These are the activations of a small neural network, seen along a few directions. Each row is one input.
Each table varies a few parts of the input and shows all the possible inputs, shuffled.
Descriptions start from the smaller parts, as in this example, which fits no table here: one of 2 separate values, together with either a single point or one of 9 places around a ring or (one of 4 places along a line, together with one of 8 places around a ring).
Shared parts are said once, and a part with two or three values counts as separate values.
In the rows, zero is written as 128.

Other details of the inputs vary at random and push rows far along two fixed directions, the same in every table; ignore that.

Table:
R1: [136 116 139 131 140 144 138 125 149  94 115 127 113 152]
R2: [101 133 131 115 115 117 131 114 120 151 136 123 134 119]
R3: [141 134 118 124 112 132 137 152 119 112 129 127 141 112]
R4: [110 142 136 112  91 130 137 107 122 133 156 126 114 117]
R5: [160 115 114 130 122 148 131 154 138  83 106 132 128 130]
R6: [113 139 133 117 118 120 132 117 126 143 149 124 122 127]
R7: [119 130 135 108  93 127 155 136 118 104 119 113 144 107]
R8: [133 127 122 101  85 125 140 137 127  88 119 112 140  99]
R9: [119 142 130 172 195 111  83 101 116 232 168 154 108 155]
R10: [120 132 136 107 103 125 134 116 129 122 148 124 119 120]
R11: [132 105 131 148 173 130 100 114 139 151 115 144 116 153]
R12: [134 135 121 146 153 141 124 138 143 114 114 137 129 146]
R13: [104 148 129 119 111  98 127 125  97 183 155 122 147  99]
R14: [148 105 130 143 153 137 120 132 136 117  98 133 126 145]
R15: [116 116 136 119 122 135 142 121 137 105 111 124 129 133]
R16: [106 147 138 122 108 126 139 111 118 143 158 126 118 122]
R17: [129 145 113 121 103 120 133 149 111 137 144 124 143 104]
R18: [164 100 118 151 169 147 121 146 156  81  74 127 125 161]
R19: [145 119 122 148 166 121 107 136 128 138 117 133 135 133]
Description of these inputs: either a single point or (one of 3 separate values, together with one of 6 places along a line).

Table:
R20: [144  98 140 156 175 147 125 121 146 122  96 136 113 169]
R21: [103 150 129 116 104 119 139 116 118 155 152 123 127 119]
R22: [118 138 130 106 102 114 133 129 119 128 137 120 143 106]
R23: [117 135 130 110 104 114 133 129 113 144 135 122 142 104]
R24: [163 105 116 153 180 135 107 142 147 111  95 135 129 151]
R25: [106 136 142 112 110 118 137 111 116 140 146 120 131 113]
R26: [140 108 128 122 128 145 137 140 147  82  94 129 131 138]
R27: [126 159 114 131 105 116 115 137  94 175 171 138 140  93]
R28: [159 106 130 155 168 150 114 127 151 115 113 142  99 170]
R29: [117 137 128 158 184  87  77 108 104 228 159 145 131 126]
R30: [125 122 127 126 122 156 148 128 156  79 104 125 116 152]
R31: [147 120 132 124 124 152 138 126 154  72 116 127 106 147]
R32: [124 131 117  94  75 127 152 146 121  88 124 110 147  93]
R33: [107 146 132 101  85 137 157 120 139  91 131 111 127 119]
R34: [161 127 120 168 183 145 123 158 140 115 106 139 128 160]
R35: [140  99 137 154 177 149 121 121 148 118  99 141 113 167]
R36: [115 136 128 156 177  89  82 111  94 239 160 145 132 125]
R37: [127 131 120  98  77 122 151 145 117 100 124 106 147  94]
R38: [106 137 129 116 108 109 127 121 110 151 141 124 138 105]
R39: [116 140 131 100  75 130 146 124 124 108 156 122 118 108]
What do these inputs look like to the network? -> either one of 2 separate values or (one of 3 separate values, together with one of 6 places along a line)
Which other rows does R36 become when the choice among 3 separate values takes its other values? List them by row number. -> R29, R38
Which other rows belong to the same alternative as R34? List them by row number. -> R27

Table:
R40: [ 95 139 126  80  74  92 149 135 107 119 127  98 173  71]
R41: [112 160 114  97  49 129 167 150 109 106 143 110 148  88]
R42: [109 168 129  94  69 125 155 130 121 108 174 115 129  99]
R43: [128 113 123 138 171  78  75 124  94 222 140 141 153 102]
R44: [119 159 121 106  69 111 155 153  88 134 152 110 160  75]
R45: [100 120 156 118 110 147 166  99 143 102 111 114 109 152]
R46: [184  98 115 154 175 163 130 161 173  37  58 125 124 170]
R47: [115 128 125 159 190  81  86 132  85 244 139 142 165 112]
R48: [166 112 126 166 189 138  87 128 136 153 144 158 100 160]
R49: [154 128 107 169 193 134  93 141 145 147 116 145 121 162]
R50: [125 143 112  94  60 122 139 139 112 113 149 117 137  85]
R51: [103 146 129 168 187 108  84 107 105 244 171 161 123 141]
R52: [133 142 120  95  66 104 134 143  97 128 155 114 148  71]
R53: [127 111 132  98  78 158 154 119 151  54 107 121 113 127]
R54: [140 137 132 115  84 166 174 149 142  51 119 120 121 132]
R55: [138  87 154 154 191 167 136  97 190  68  67 129  84 212]
R56: [107 117 152 142 164 106  93  75 118 214 164 143  99 146]
R57: [150  98 132 158 186 175 126 122 189  59  68 141  99 199]
The inputs of R46 and R49 match in every part but one. If R44 is changed in the same way as R46 into R49, which row does it become? -> R41
What do these inputs look like to the network? -> one of 3 separate values, together with one of 6 places along a line
Which other rows does R48 become when the place on the line of 6 takes its other values? List them by row number. -> R43, R50, R52, R53, R56
Which other rows does R45 become when the choice among 3 separate values takes its other values? List them by row number. -> R55, R56
